Each row below holds a small network's activations on one record, seen along a few directions.
Records have a field called TIR. Each example row is followed by its value.
Other fields move the rows too, some of them a lot.
In the rows, 500 means zero.
Strong random noise was added to every row along 2 fixed directions; ignore it. To show where, here is one row again and again, with new noise each time:
[472 570 462 530 471 435 384 476 580 532 448 516 521 514]
[479 434 506 561 488 336 554 545 399 539 532 580 390 437]
[522 312 561 641 645 490 776 609 307 597 638 436 320 387]
[487 404 519 577 518 358 604 560 372 550 556 557 370 423]

[448 664 520 518 638 553 206 541 730 632 428 322 536 593]  nuki
[527 383 517 572 558 338 579 591 364 589 555 578 351 441]  nuki
[317 625 600 557 459 290 309 600 459 621 607 326 394 465]  lomev
[525 512 529 562 533 517 562 572 440 576 501 408 446 468]  ditul
[344 457 605 537 420 270 575 582 268 524 758 490 335 393]  diba
[408 632 586 569 602 625 411 511 642 646 580 181 529 547]  fuze
[306 480 552 446 217 285 596 352 343 334 748 586 550 423]  sitig
[508 515 466 542 466 580 557 425 467 448 590 396 566 477]  zapup
[601 548 454 478 506 591 454 432 598 477 419 556 648 559]  toral
[418 569 431 440 315 391 426 416 454 373 591 586 536 463]  vad
[669 650 328 350 445 683 259 324 853 397 146 696 827 688]  toral
[503 586 464 507 463 515 372 427 579 495 513 508 591 551]  balen
[384 433 504 497 410 395 609 534 322 408 681 512 385 402]  vad
[635 320 518 452 508 518 789 477 368 458 433 711 469 448]  kamag
[480 606 480 453 340 153 283 497 506 515 379 751 442 513]  fuze
[364 643 495 458 390 396 240 507 585 494 500 485 499 529]  diba
[331 584 553 564 447 555 513 442 484 493 724 209 554 476]  zapup
[621 346 564 588 737 669 750 671 345 594 541 420 308 446]  nifu
[490 549 491 467 506 598 445 522 576 496 433 450 503 534]  nifu
[324 513 590 549 447 377 486 506 406 535 756 350 445 470]  balen
[594 511 451 415 370 495 531 381 548 423 346 702 633 517]  kamag
[387 388 545 529 411 535 723 412 412 414 748 446 550 451]  sitig
[476 457 554 534 555 451 540 589 429 558 480 406 390 471]  lomev
[469 577 491 478 351 226 376 556 435 521 401 637 425 475]  ditul

Here are new rows. What is TIR for each?
[460 526 481 502 340 220 472 551 390 497 465 632 445 467]  ditul
[345 553 501 464 418 439 392 510 509 417 572 461 479 504]  vad
[388 466 538 500 298 127 521 560 314 482 561 645 377 432]  ditul
[464 396 492 579 512 495 683 480 376 492 686 466 447 445]  balen
[541 427 545 567 660 618 640 573 443 570 514 334 417 482]  lomev
[463 499 504 539 427 443 554 473 390 469 618 444 496 440]  zapup
[573 424 473 429 343 200 510 484 364 420 435 876 473 469]  toral
[560 466 569 543 661 674 582 548 559 561 516 369 530 557]  toral
[624 522 442 452 464 498 451 436 566 455 381 660 614 555]  toral
[531 425 516 557 575 579 617 518 424 476 578 405 470 474]  zapup
[480 606 569 582 730 646 263 611 709 697 471 217 493 599]  nuki
[581 657 398 365 308 508 321 315 722 401 240 705 750 596]  kamag
